A small network was shown many inputs. Here are its activations along a few directions, one row for each input.
Each table varies a few parts of the input and shows all the possible inputs, shuffled.
A made-up example of a description, with smaller parts first: one of 8 places around a ring, together with either a single point or one of 11 places along a line or (one of 3 separate values, together with one of 4 places along a line).
Shared parts are said once, and a part with two or three values counts as separate values.
(in the rows, 128 means zero)

Other details of the inputs vary at random and push rows far along two fixed directions, the same in every table; ignore that.

Table:
x1: [184  76 222 107 173 126 220 193  63 165 150 184]
x2: [154 129 133  85 104  62 127 124 177 179 155  91]
x3: [132 115 136  91  96  83 128 152 195 134 153  95]
x4: [ 83 164  76 158 112 154  88 104 168  73 101 107]
x5: [117 138 130 171 156 170 137 126  75  89 103 161]
x6: [102 131  91 142 100 123  85 121 159 105 130 100]
x7: [125 134 141 167 149 169 141 134  69  97 107 162]
x8: [132 118 129  84  96  86 132 148 196 139 153 102]
x9: [127  99 139  87  89  74 120 154 167 147 164  87]
x10: [110 123 133 162 158 173 135 127  70 105 117 164]
x11: [138 142 119 129 130 135 129 101 145 140 111 118]
x12: [204  72 211 113 175 121 204 159  42 200 150 176]
x13: [124 141 121 126 144 140 111 109 121 141 109 122]
x14: [ 93 135 103 143 106 139  92 120 140 102 128 111]
x15: [107 165  69 148 127 148  69  83 157 117  99 103]
x16: [131 138 138 153 176 175 127 110  69 135  99 160]
x17: [145 104 141  91  86  68 117 152 173 141 170  95]
x18: [188  99 186  99 149 105 185 143  95 183 141 145]
x19: [117 110 127  93  85  86 112 146 169 137 159  86]
x20: [102 130 120 160 151 175 130 120  76 104 112 169]
x21: [155 103 164 105 137 112 174 161 101 146 146 155]
x22: [104 178 102 184 166 189 119  86 114 110  71 150]
x23: [129 144 106 137 130 119 110 105 142 152 125 114]
x24: [117 136 119 130 108 125 118 133 144 107 127 112]
x25: [185  79 211 113 176 131 196 150  41 192 146 176]
x26: [136 154 111 130 137 134 107 102 133 130 105 121]
x27: [138 114 133  96  82  78 112 146 173 135 167  94]
x28: [123 130 126 129 122 122 129 137 136 110 129 121]
x29: [138 148 120 117 135 130 115 113 164 140 108 114]
x30: [120 133 122 130 127 137 134 134 139 111 125 128]
x31: [124 160 106 134 129 123 115  99 150 140 112 111]
x32: [142 108 140  87  88  70 127 156 178 141 161  89]
x33: [103 133  85 134 105 123  92 117 161 108 134 105]
x34: [103 127 130 174 151 178 122 126  72  97 108 157]
x35: [ 94 157  90 148 103 147  95 115 166  85 109 104]
x36: [137  99 121  82  90  71 122 150 173 156 172 104]
x37: [122 129 148 165 155 173 148 141  92 100 100 162]
x38: [125 157 106 138 126 121 104  95 148 140 122 115]
x39: [108 132 101 150 132 151 113 120 116 107 121 138]
x40: [164 123 135  76 107  70 111 127 178 172 156  92]
x41: [121 121 134 169 149 170 132 137  72 107 116 156]
x42: [120 135 121 132 133 144 138 133 130 111 120 137]
x43: [190  73 220 103 177 124 211 159  38 200 146 174]
x44: [107 144  99 126 112 133 118 122 160 107 121 124]
x45: [ 99 164 108 175 163 179 117  88  87 121  85 148]
x46: [139 111 146  88  89  84 132 160 190 141 156  95]
x47: [127 136 131 130 140 125 124 112 121 158 130 127]
x48: [133 116 126  99  91  79 110 141 176 129 164  96]
x49: [139 152 121 134 151 146 122 108 118 132  99 130]
x50: [117 110 120  89  93  83 116 140 172 139 160  91]
x51: [130 148 118 145 141 155 129  95 139 129  95 133]
x52: [161  99 170 104 138 107 172 162  96 147 152 151]
x53: [ 96 156 102 189 141 183 107 107  91  70  86 149]
x54: [109 144  99 139 114 130 108 116 144  98 122 120]
x55: [137 148 127 169 163 176 139  91  74 120  87 162]
x56: [128  97 138  84  92  72 117 152 172 147 175  91]
x57: [116 140 122 174 155 177 129 118  76  90 107 168]
x58: [139 153 132 156 177 180 137 110  86 125  84 156]
x59: [141 112 127  77  87  66 130 146 176 147 165 105]
x60: [ 94 134  98 126 113 132 106 118 143 110 127 115]
x61: [ 96 134 106 145 131 154 110 116 114 104 122 138]
x62: [ 95 156  82 144 111 139  98 108 159  87 112 110]
x63: [156  99 177 117 138 120 169 170 104 140 141 143]
x64: [108 169  74 156 115 148  80  64 158 107  99 111]
x65: [120 134 137 154 157 174 156 134  95 106 102 176]
x66: [162  79 179 112 144 106 168 175  89 156 162 147]
x67: [171  66 222 111 173 124 209 191  34 165 157 177]
x68: [144 109 131  81  90  70 123 145 175 145 173 102]
x69: [105 145  86 128  97 119  94 110 165 103 133 118]
x70: [117 142 124 161 156 174 144 124  81  95 101 164]
x71: [ 96 183  73 157 127 151  90  77 168 113  90 105]
x72: [124 102 127  73  89  72 127 148 172 154 168 100]
Description of these inputs: one of 8 places along a line, together with either one of 3 separate values or one of 6 places along a line.
Changing only the place on the line of 8 turns x9 into x63. The same change can be made to x50. Which row results?
> x30
Changing only the place on the line of 8 turns x65 into x20. The same change can be made to x1. Which row results?
> x10
List by row number the other rows that have the place on the line of 8 in common with x23.
> x6, x12, x15, x33, x36, x39, x41, x66
List by row number the other rows that have the place on the line of 8 in common with x28.
> x18, x21, x24, x31, x32, x49, x62, x70
Change only the choice among 3 separate values in x22. List by row number the other rows that result.
> x29, x51
Change only the place on the line of 6 in x69. List by row number the other rows that result.
> x17, x27, x48, x57, x68

Table:
x73: [ 51 157  52 141  74 133  78 112 208  51 128  91]
x74: [145 106 150  74 102  82 153 142 178 169 151  98]
x75: [ 84 156  90 181 155 190  94  87 102 108  87 144]
x76: [ 89 167  78 177 113 163  83  73 145  90  87 101]
x77: [165 117 165 155 166 145 173 139  51 141 124 170]
x78: [107 163 104 175 152 182  96 104 125  99  85 132]
x79: [152 103 159  74 109  69 156 151 182 183 163 107]
x80: [143 116 142 139 165 163 147 124  58 134 123 180]
x81: [113 157 128 158 164 170 149 111  91 114  95 164]
x82: [149 122 169 173 168 161 161 131  59 143 111 168]
x83: [ 61 155  74 196 108 175  84 105 123  33 105 125]
x84: [ 92 170  58 131  93 136  83  81 196  93 106 112]
x85: [161 117 133  90 119  83 127 149 164 152 146 101]
x86: [149 128 161 140 145 122 152 130  86 144 129 143]
x87: [137 107 163 144 175 172 162 131  45 148 112 167]
x88: [124  69 148  70  85  60 131 181 160 141 194 103]
x89: [154 132 172 146 184 159 159 144  58 132 107 168]
x90: [128 101 147 109 105 109 130 182 140 105 155 119]
x91: [141 115 136 130 159 140 147 134  79 148 133 154]
x92: [ 84 161  58  98  74  86  53  90 222 131 142  57]
x93: [147 120 147 107 128 119 128 136 145 142 126 105]
x94: [178 104 154  69 112  74 134 151 164 156 165 111]
x95: [175 102 154  92 102  75 144 141 142 162 166 120]
x96: [142 127 128 104 116 104 150 143 149 154 132 131]
Changing only one part turns x93 into x87. The same change can be made to x85. Which row results?
> x91
Describe the family of inputs behind these rows.
> one of 4 separate values, together with either a single point or one of 5 places along a line
List by row number the other rows that have the choice among 4 separate values in common with x95.
> x76, x77, x82, x83, x86

Table:
x97: [ 93 165  46 171  86 132  67 117 158  54 112 127]
x98: [127 170  99 112 106 105 103  71 166 103 108  96]
x99: [155 111 156 128 173 173 123 129  53 164 103 133]
x100: [104 144 129 173 133 180 125 143 110  58 103 148]
x101: [121 143 118 182 175 172 120 103 146 107  80 145]
x102: [161 131 183 147 182 152 157  95  43 141 140 185]
x103: [178  89 158 134 181 127 160 122  89 171 171 160]
x104: [134 147 121 107 120 146  85 118 199 137  97 106]
x105: [116 132  96 145  93 109  85 137 154 101 180 113]
x106: [ 77 165  46 164  79 156  60  98 155  36 101 129]
x107: [174  73 187 152 211 145 182 142  23 175 126 156]
x108: [128  68 197 137 170 152 180 176  16 135 142 166]
x109: [ 91  81 128  96 102  98 124 144 131 154 163 120]
x110: [141 157 155 125 175 133 165 151 115 160 116 150]
x111: [133 167 122 107 115 103 118  89 174 113 115  84]
x112: [104 192  53 146 131 195  66  77 171  85  61  94]
x113: [128 124 113  50  86  17  85 137 202 217 181  63]
x114: [129 168 149 147 155 151 133  94 125 103  93 135]
x115: [173 111 153 143 192 148 185 135  92 140 111 146]
x116: [138 147 139 126 170 130 138 122  90 175 158 162]
x117: [ 92  83 133  92 106 104 134 149 132 148 163  95]
x118: [143 112 144 128 121 141 153 159  85  84 133 149]
x119: [132  91 133  81  94  77 143 159 147 127 162 140]
x120: [165  99 198 109 152  91 149 122  63 177 143 146]
x121: [142 145 139 127 101 116 151 120 180 162 121 100]
x122: [143  74 185 124 129 123 150 179  57 129 159 127]
x123: [167 121 117  60  44  35 140 120 227 190 164  56]
x124: [ 95 133 112 199 140 170  99 142  63  79 113 124]
x125: [119 105 151  96 110 105 148 168 168 116 151 118]
x126: [154 128 167  54  75  27 111 125 249 166 161  64]
x127: [186 108 132  58 112  91 120 136 154 180 137 129]
x128: [171 121 103  29  71  62  95 128 229 171 151  57]
x129: [151 115 177 108 176 106 162 159  58 203 146 131]
x130: [122  88 125  73  95  85 157 154 152 143 161 144]
x131: [179 124 190 159 172 171 224 138  46 164 102 171]
x132: [128 108 129 118  93 113 106 141 138 109 189 121]
x133: [173 124 174 116 175 172 154 149  99 154 101 154]
x134: [122  80 162 108 145 138 176 150  84 152 183 173]
x135: [115  94 117  60  63  51 100 142 213 144 219  82]
x136: [130  90 194 119 141 130 171 182 116 124 135 167]
x137: [111 159 104 192 145 178 129 146  94  53  96 142]
x138: [171 111 136 150 188 151 175 119  75 133 104 164]
x139: [136 155 163 131 169 133 153 150 125 162 109 159]
x140: [ 89 143 105 177 159 204 144 118  58  49  84 182]
x141: [ 64 211  61 221 110 206  77  50 181  80  43 118]
x142: [ 78 105 105 122  94 107  83 129 142 115 147 108]
x143: [ 80 137  90 152 139 188 151 115  93  73  94 164]
x144: [154 128 145 150 129 145 155  99  96 175 151 152]
x145: [147 112 159 164 140 146 155 110  54 182 115 160]
x146: [ 99 168  62 172 144 156  87  79 199  90  83  96]
x147: [104 106 139  89 110 113 158 161 177 130 151 118]
x148: [ 86 172  75 177 102 148  80 135 180  52 108 102]
x149: [152 143 106  35  83  21 123 142 223 188 171  66]
x150: [ 54 181  73 202 103 198  58 101 166  20  74 128]
x151: [122  84 129  79  50  48  82 160 178 141 190  71]
x152: [160 131 137 156 130 145 170 106  81 157 104 177]
x153: [149 154 132  81 136  84 153 150 163 172 140 101]
x154: [ 14 184  48 193 116 213  72  81 183  36  60 135]
x155: [130  93 166  99 148 138 206 174  98 131 141 153]
x156: [ 90 161  57 146 118 170  26  67 144 122  83 102]
x157: [118 133 113 117  90 119 117 149 165  77 139  93]
x158: [148  92 136 149 171 126 130 114  82 165 124 144]
x159: [169 101 109 102 129  73 132 118 166 161 142 126]
x160: [161 104 192 168 169 165 192 128  14 184 111 160]
x161: [ 84 207  49 176 119 163  62  30 143  59  61 136]
x162: [145 113 181 166 147 143 156 189  98 106 126 169]
x163: [ 34 192  34 190 120 207  75  80 153  12  65 116]
x164: [157 128 132 121 158 170 109 107  97 157 138 153]
x165: [111 116 122 178 127 138  99 152  74 105 133 143]
x166: [136 121 137  58  74  27  88 103 202 170 168  30]
x167: [154 109 112  68  52  30 117 178 211 126 188  66]
x168: [175 129 173 123 197 132 196 156  30 179 119 216]
Changing only one part turns x98 into x126. The same change can be made to x123. Which row results?
> x141
Changing only one part turns x151 into x118. The same change can be made to x109. Which row results?
> x143
Describe the family of inputs behind these rows.
> one of 8 places along a line, together with either one of 4 places along a line or one of 5 separate values
Change only the choice among 5 separate values in x146. List by row number the other rows that result.
> x110, x114, x121, x133
Change only the place on the line of 4 in x125. List by row number the other rows that result.
> x100, x147, x148
Start at x129 and move only the place on the line of 8, one step at a time. The first step leads to x113. Which rows follow, in order?
> x116, x168, x149, x153, x110, x139
Change only the choice among 5 separate values in x131. List by row number the other rows that result.
> x111, x112, x115, x153
Change only the place on the line of 8 in x165. List by row number the other rows that result.
> x97, x105, x124, x137, x148, x162, x167
